m = [[4, 7, 3, 3, 7, 2, 3, 3, 4, 3, 5, 2, 2, 6], [5, 4, 5, 4, 4, 5, 5, 5, 5, 5, 5, 5, 5, 4], [5, 4, 4, 5, 5, 5, 4, 5, 5, 5, 5, 5, 5, 5], [4, 7, 3, 3, 7, 3, 3, 3, 4, 3, 5, 2, 2, 6], [4, 4, 5, 4, 4, 5, 5, 5, 5, 5, 4, 5, 5, 4], [4, 9, 2, 3, 9, 1, 2, 2, 3, 2, 5, 1, 1, 7], [5, 5, 4, 5, 5, 4, 4, 4, 5, 4, 5, 4, 4, 5], [4, 8, 2, 3, 8, 1, 2, 2, 3, 2, 5, 1, 1, 6], [4, 7, 3, 3, 7, 2, 3, 3, 4, 3, 5, 2, 2, 6], [5, 5, 5, 5, 5, 5, 4, 5, 5, 5, 5, 5, 5, 5], [5, 5, 5, 5, 5, 5, 5, 5, 5, 5, 5, 5, 5, 5]]
Indices start at 0.
row 0 col 0 -> 4
row 10 col 8 -> 5
row 7 col 4 -> 8
row 9 col 0 -> 5
row 4 col 2 -> 5
row 8 col 6 -> 3
row 8 col 8 -> 4
row 6 col 7 -> 4
row 8 col 0 -> 4
row 1 col 12 -> 5
row 1 col 6 -> 5
row 7 col 8 -> 3
row 5 col 9 -> 2
row 7 col 7 -> 2
row 5 col 3 -> 3
row 5 col 1 -> 9
row 9 col 5 -> 5
row 3 col 13 -> 6
row 7 col 1 -> 8
row 6 col 6 -> 4
row 1 col 11 -> 5
row 9 col 7 -> 5
row 2 col 7 -> 5
row 6 col 5 -> 4
row 8 col 7 -> 3
row 5 col 7 -> 2
row 6 col 12 -> 4
row 7 col 10 -> 5
row 5 col 12 -> 1
row 6 col 0 -> 5
row 0 col 2 -> 3
row 10 col 3 -> 5
row 5 col 5 -> 1
row 1 col 10 -> 5

W =
array([[-0.072, -0.093, -0.117, -0.189, -0.127, -0.152, -0.184, -0.132,
        -0.130],
       [-0.117, -0.103, -0.150,  0.104, -0.116, -0.176,  0.097, -0.103,
        -0.115],
       [-0.142, -0.115, -0.173,  0.161, -0.114, -0.198,  0.152, -0.092,
        -0.110],
       [-0.071, -0.094, -0.118, -0.190, -0.130, -0.156, -0.185, -0.137,
        -0.134],
       [-0.096, -0.099, -0.132, -0.144, -0.117, -0.161, -0.141, -0.112,
        -0.118]])
Rows and columns are counted from 0.
(0, 0) = -0.072
(3, 2) = -0.118
(4, 1) = -0.099
(3, 7) = -0.137
(1, 6) = 0.097
(2, 7) = -0.092
(2, 3) = 0.161
(0, 6) = -0.184
(1, 3) = 0.104
(0, 1) = -0.093
(2, 6) = 0.152
(4, 6) = -0.141
(2, 0) = -0.142
(1, 1) = -0.103
(1, 4) = -0.116
(1, 0) = -0.117
(4, 7) = -0.112
(3, 5) = -0.156
(4, 8) = -0.118
(2, 8) = -0.110
(1, 7) = -0.103
(0, 2) = -0.117
(4, 4) = -0.117
(3, 8) = -0.134
(2, 2) = -0.173
(2, 1) = -0.115
(3, 3) = -0.190

grid =
[[ 12  32  56  23  76]
 [-31 -13  72 -22  94]]
Indices start at 0.
(0, 0) -> 12
(0, 4) -> 76
(1, 3) -> -22
(0, 3) -> 23

A =
[[  6  -6  78 -47 -12  42]
 [-20 -11 -35  22  -7  32]
 [ -4  -1  34  19  17  22]]
A[-3,-6]: 6
A[-1,2]: 34
A[1]: [-20, -11, -35, 22, -7, 32]
A[1,4]: -7
A[:, -5]: [-6, -11, -1]
A[:, 4]: [-12, -7, 17]
A[2,0]: -4
A[2]: [-4, -1, 34, 19, 17, 22]
A[1,-5]: -11

M =
35,26,23,61,30,55,22,44,56,44,55,64
26,23,50,69,20,34,29,20,52,51,42,31
42,44,63,72,61,52,70,51,67,69,60,55
53,31,46,31,22,62,39,59,44,73,55,41
42,54,54,38,62,40,64,35,71,25,49,27
30,52,45,21,29,36,47,40,27,30,73,32
21,34,35,67,71,69,27,44,62,38,35,22
27,71,38,53,64,29,73,55,62,35,54,57
38,35,43,42,38,23,23,74,75,26,58,36
35,28,69,44,33,47,23,74,44,28,42,53
49,53,52,43,65,68,55,55,21,36,21,60
M[0][0] => 35
M[8] => [38, 35, 43, 42, 38, 23, 23, 74, 75, 26, 58, 36]
M[:, 10] => [55, 42, 60, 55, 49, 73, 35, 54, 58, 42, 21]
M[10][2] => 52
M[1][3] => 69
M[7][11] => 57
M[6][1] => 34
M[10] => [49, 53, 52, 43, 65, 68, 55, 55, 21, 36, 21, 60]
M[3][9] => 73
M[4][1] => 54
M[0] => [35, 26, 23, 61, 30, 55, 22, 44, 56, 44, 55, 64]
M[3] => [53, 31, 46, 31, 22, 62, 39, 59, 44, 73, 55, 41]
M[7][7] => 55
M[5][8] => 27
M[9] => [35, 28, 69, 44, 33, 47, 23, 74, 44, 28, 42, 53]
M[5][10] => 73
M[:, 7] => [44, 20, 51, 59, 35, 40, 44, 55, 74, 74, 55]
M[2][6] => 70
M[10][1] => 53
M[2][0] => 42
M[0][3] => 61
M[7] => [27, 71, 38, 53, 64, 29, 73, 55, 62, 35, 54, 57]
M[7][9] => 35
M[0][5] => 55
M[4] => [42, 54, 54, 38, 62, 40, 64, 35, 71, 25, 49, 27]
M[5][3] => 21
M[5][9] => 30
M[1][2] => 50
M[4][6] => 64
M[3][4] => 22
M[0][4] => 30
M[7][4] => 64
M[:, 6] => [22, 29, 70, 39, 64, 47, 27, 73, 23, 23, 55]
M[0][2] => 23
M[5][5] => 36

x = [-65  29  32  -9 -88 -27  19  30 -55  21 -16]
x[0] -> -65
x[6] -> 19
x[2] -> 32
x[3] -> -9
